These are the activations of a small neural network, seen along a few directions. Each row is one input.
In each table, some parts of the input vary, and every possible input appears once, in random order.
A made-up example of a description, with smaller parts first: one of 6 places along a line, together with either a single point or (one of 2 separate values, together with one of 5 places around a ring) or one of 11 places along a line.
Shared parts are said once, and a part with two or three values counts as separate values.
In the rows, zero is written as 128.

Table:
R1: [165 134 112 146 109 164 164 148 115  94 113 124 141 114 147 143 117 136]
R2: [143 146  93 156 108  94 173 118 152 123 115 111 130  89  63 131 134 116]
R3: [ 55 168 207  58  99  82  32  76  75 131 144 124  69 197 126 129 175 150]
R4: [133 156 126  71  84 177 155 153  80 155 168 181 106 121 162 139 119 127]
R5: [148 171 122 110  65 177 179 138  90 126 131 134 122 110 157 162 151 150]
R6: [148 116 115 112 129 164 140 163 107 119 151 171 125 123 150 120  82 109]
R7: [187 106 141 119 132 150 140 147 132  59 161 154 151 108 191  84  67  99]
R8: [102 159 100 114 127 150 155 135 114 179 116 134 122  85  80 152 130 118]
R9: [172 110  97 183 140  82 175 100 196 124 106 105 168 115 111  89 140 101]
R10: [148 168 120 121  96 171 162 150  91 117 103 120 120  92 147 153 122 147]
R11: [ 89 110 202 123 176  59   8  84 124  82 127 108 101 203 124  92 140 115]
R12: [124 183 102 116  56 105 189 106 129 160 130 121 108  83  76 150 175 131]
R13: [163 117  97 174 139  84 170 116 173 111 109 103 150  98  77 111 130 101]
R14: [140  95  90 163 173 130 149 129 159 144 122 129 165 113  90 122 121  87]
R15: [121 145 111 126 129 146 161 113  81 162 117 132  97  98  97 145 126 150]
R16: [121 149 112 115  94 151 177  99  78 173 146 147  98 118 107 153 159 152]
R17: [104 100 199 133 176  59  16  68 148  96 123 112 116 216 153  70 145 117]
R18: [ 53 168 202  69 134  78  20  91  81 119 118 111  70 174 117 124 149 147]
R19: [ 31 149 148 110 130 107  61 165 144 171  96  76 100 143  92 202 165 191]
R20: [101 164 100 102  90 153 172 121 112 190 144 148 123 104  91 159 164 119]
R21: [168  76 105 185 173 125 160  91 151 139 118 127 156 144 139  88 128 120]
R22: [166  87 120 132 157 153 138 158 129 107 144 161 143 130 160 100  81  94]
R23: [119 125  88 143 142 141 154 132 137 156 128 138 145 107  78 141 125 102]
R24: [132 152 124  83 116 171 140 165  84 145 139 166 105 101 151 132  87 124]
R25: [ 68 136 198 101 148  69  13  86 101  94 132 116  85 198 113 111 144 132]
R26: [193  98 141 128 134 147 146 131 156  72 152 153 167 125 218  62  81 101]
R27: [ 82  69 143 180 175  85  53 145 213 153 101  81 164 187 133 151 163 163]
R28: [156 173 144  60  63 174 155 142  84 106 186 173 118  98 193 122 101 128]
R29: [191  98 114 170 138 150 164 132 159  98 101 116 174 135 185 100 127 122]
R30: [139 110 101 158 145 138 160 108 105 138 130 136 119 122  94 133 121 136]
R31: [155 169 141  71  94 168 140 155  87  98 157 158 116  78 183 114  72 126]
R32: [126 179 103 126  93 104 171 121 129 148 101 108 107  66  66 142 140 131]
R33: [ 67  81 145 167 175  87  47 163 190 139 105  76 145 173 102 175 157 164]
R34: [ 31 150 150  99  91 108  73 149 139 186 123  88 100 164 100 208 196 194]
R35: [149  89  90 171 172 126 154 114 182 156 117 131 181 130 124  99 132  88]
R36: [159  81 105 178 174 127 156 105 127 126 123 126 139 128 107 112 117 121]
R37: [ 45 112 141 144 145  98  53 164 167 150 109  81 122 166  88 194 161 180]
R38: [184 105 115 163 136 154 161 144 136  86 106 116 158 120 157 124 115 124]
R39: [173  79 120 142 158 150 144 141 153 119 137 161 160 145 188  77  94  96]
R40: [170 135 136  99 105 161 141 151 110  70 169 163 135 101 182 103  67 112]
Changing only one part turns R13 into R32. The same change can be made to R22. Which row results?
> R24
Changing only one part turns R14 into R23. The same change can be made to R33. Which row results?
> R37
What do these inputs look like to the network?
> one of 5 places along a line, together with either one of 2 separate values or one of 6 places along a line
Change only the choice among 2 separate values in R27. List by row number the other rows that result.
> R17
Change only the place on the line of 6 in R2. List by row number the other rows that result.
> R1, R6, R23, R30, R40
A walk changes only the place on the line of 5. It starts at R16 and steps to R15. List the rest of the walk in order.
> R30, R36, R21

Table:
R41: [ 31 162 198  56 119  94  16 112  89 150 147 126  70 182 119 149 157 155]
R42: [117 177 104 101  95 133 168 138  92 146 131 134  95  68  68 157 120 127]
R43: [139  67  78 205 182 117 161 127 196 174  96 107 175 137  97 127 149 118]
R44: [166 102  97 172 169 111 152 126 169 105 113 125 161  99 102  92  93  84]
R45: [123  88 146 179 164  84  82 130 195  98  94  71 159 162 136 127 148 147]
R46: [155 191 127  84  64 149 186  89  62 129 149 160  93  92 136 112 130 125]
R47: [ 88  77 193 139 200  70   4  94 139  97 123 112 117 222 139  90 130 125]
R48: [ 70 171 148 106  82 108  93 147 131 143 110  90 102 137 106 188 174 178]
R49: [149 167 124  67  78 216 169 181  65 127 155 173 115  87 191 151  89 139]
R50: [209 108 123 149 134 123 175  84 134  83 141 150 154 125 163  55 110  77]
R51: [ 88 146  84 139 106 145 172 132 121 204 118 118 120 108  61 194 176 156]
R52: [201  80 115 138 143 186 160 176 144  82 159 169 174 118 218  93  59 105]
What do these inputs look like to the network?
> one of 2 separate values, together with one of 6 places along a line
Changing only the place on the line of 6 turns R47 into R43. The same change can be made to R41. Which row results?
> R51
Change only the choice among 2 separate values in R50. List by row number the other rows that result.
> R46
Change only the choice among 2 separate values in R42. List by row number the other rows that result.
> R44

Table:
R53: [ 44 168 138  98 105 119  91 140 102 183 115 103  83 132  75 199 170 180]
R54: [179 164 132  71  84 187 174 139  71 103 166 184 118  90 194  98  80 107]
R55: [190 116  86 154 128 153 209 115 127 127 135 151 151  90 130 101 109  99]
R56: [156 158  75 111  82 195 221 163 102 160 144 161 135  63 125 159 114 124]
R57: [181 147  86 133  89 161 216 143 126 127 134 145 142  72 134 128 114 118]
R58: [ 81  98 156 148 176  67  48 113 168 129 110  95 129 177  97 122 149 127]
R59: [ 65 159 150 118 112  89  82 117 131 149 107  87 103 145  84 169 177 163]
R60: [ 93  66 167 163 190  76  33 120 188 115 114  94 150 207 145 112 146 137]
R61: [209  70 107 180 169 153 165 142 162  80 122 138 182 124 183  81  83  96]
R62: [197  97  93 165 153 144 182 133 151  97 130 146 165  95 142  86  82  88]
R63: [ 75 124 147 140 149  78  75  94 139 154 107  98 110 171  82 138 174 141]
R64: [ 67 170 199  55 100 114  40 117  67 113 152 135  68 170 143 142 138 156]
Changing only one part turns R59 into R57. The same change can be made to R64. Which row results?
> R54
What do these inputs look like to the network?
> one of 2 separate values, together with either a single point or one of 5 places along a line

Table:
R65: [ 86 188 107  86  62 154 166 144  92 183 142 135  98  91  85 194 162 156]
R66: [ 75 153 200  71 125 109  26 129  96 103 132 121  90 173 159 129 130 147]
R67: [181 115  61 184 131 146 220 138 175 146 101 119 176  76 112 124 125 110]
R68: [163  59 141 164 185 114  91 136 173  77 137 135 166 168 172  78  89  98]
R69: [102  99 186 128 172  66  31  91 151  95 131 113 124 193 143  83 132 117]
R70: [184 151 132  89 100 182 169 125  63  88 163 181 116  99 182  94  77 105]
R71: [ 78 107 123 176 162  67  95  94 167 168  89  79 127 167  54 150 190 143]
R72: [ 49 160 138 119 105 100  90 133 121 167 109  87  91 138  66 199 180 183]
R73: [135  71  82 205 187 117 150 136 194 158  92  97 175 126  90 136 138 122]
R74: [155 171  74 117  84 161 224 142 103 157 132 148 120  48  87 149 118 116]
R75: [213  91 124 149 138 153 167 132 141  70 145 152 166 123 199  73  84  96]
R76: [115 171 167  49  85 166 107 136  58 126 162 169  87 134 186 127 111 142]
Changing only one part turns R76 into R65. The same change can be made to R70. Which row results?
> R74
What do these inputs look like to the network?
> one of 2 separate values, together with one of 6 places around a ring

Table:
R77: [ 95 177 137 107  65 107 147  66 107 188 128 120 101 153 108 146 219 157]
R78: [130  95 130 182 141  75 130  56 181 155 107  98 154 187 123  97 204 128]
R79: [155 102  69 133 119 191 196 188 153 157 165 172 168  90 141 146  96 104]
R80: [138 121 163 154 139  48  83  92 174  63 111  89 132 146 117  84 134 108]
R81: [186 123  68 171 132 178 222 141 110 136 109 133 144  71 109 142 106 123]
R82: [178 108  59 158 145 166 227 118  97 152 136 161 131  80  83 120  98  98]
R83: [ 95 189 163  68 106  94  91  78  71 122 151 146  72 126  92 106 128 112]
R84: [ 89 157 175  84  88 157  76 157  87 115 127 111  97 155 178 177 140 191]
R85: [201 135  85 150  85 153 245  77 134 154 137 148 156 105 153  99 164 108]
R86: [105 201 169  82  66  79 102 101 104  91 133 108  78 113 100 130 149 138]
R87: [176 143  75 149 117 169 214 164 146 135 101 124 161  60 128 135 104 115]
R88: [106 104 119 175 174  92 102 137 194 136  76  76 156 135 100 137 144 136]
R89: [ 72 151 113 116 129 124 131 106  68 184 128 137  76 124  37 170 150 146]
R90: [176 103 123 108 136 205 155 164  99 113 164 188 144 123 218 101  71 113]
R91: [ 61 171 125  87  90 118 106 166 139 181 127 115 110 104  93 185 153 154]
R92: [183 111 118  96 146 182 164 123  84 119 167 205 131 111 176  64  65  71]
R93: [ 79 162 121 126 117 135 126 127  79 169 101 104  86 113  63 192 163 171]
R94: [114  64 168 135 196 128  47 138 141 117 138 135 142 200 184 103 111 128]
R95: [139 109 166 160 129  78  77 134 182  56 104  72 148 164 158 121 143 152]
R96: [205 149 124 134  76 149 184 157 135  53 129 123 152  88 187 122 103 134]
R97: [ 48 140 124  85 104 145 102 171 124 193 158 142 113 134  96 198 150 152]
R98: [109  72 106 189 202  91 113  93 143 151 109 116 129 159  55 122 136 116]
R99: [198 143 115 109 122 136 186  90  94  89 157 174 130  79 136  56  77  68]
R100: [100  94 119 161 165  86  90 155 215 147 108  93 164 137 107 138 138 127]
R101: [119  73 161 129 206 103  52 100 128 122 139 154 130 191 145  69 104  84]
R102: [ 72 143 175  61 121 162  66 146  69 150 158 155  87 166 171 153 123 159]
R103: [189 119 124 132 104 197 164 176 116  79 133 145 154 113 223 130  87 148]
R104: [169 133  73 136 107 166 202 182 167 146 135 145 167  63 136 134  97 106]
R105: [ 80 155 169  54 131 138  71 108  57 154 160 175  75 157 132 117 115 117]
R106: [206 160 123 125  83 121 195 113 126  60 138 138 137  67 142  84  95  94]
R107: [128  79 169 158 159 125  60 149 160  83 108  93 151 189 190 128 127 165]
R108: [116  84 114 200 189 103 109 115 157 135  83  86 140 148  80 143 147 143]
R109: [ 68 181 125 102 101 123 119 149 117 169  94  95 103 101  85 184 161 164]
R110: [104 186 171  88  59 109  95 141 111  86 124  90  95 131 144 168 159 177]
R111: [ 88  65 117 159 178 113  86 161 197 158 138 120 165 166 108 148 137 125]
R112: [130 107 156 142 180  61  72  70 141  93 129 125 128 159 109  60 114  79]
Changing only one part turns R105 into R101. The same change can be made to R109. Which row results?
> R88
What do these inputs look like to the network?
> one of 3 separate values, together with either a single point or one of 5 places along a line or one of 6 places around a ring
Change only the choice among 3 separate values in R102. List by row number the other rows that result.
> R90, R94
Change only the place on the line of 5 in R109. List by row number the other rows that result.
> R89, R91, R93, R97
Change only the place on the ring of 6 in R106. List by row number the other rows that result.
> R90, R92, R96, R99, R103
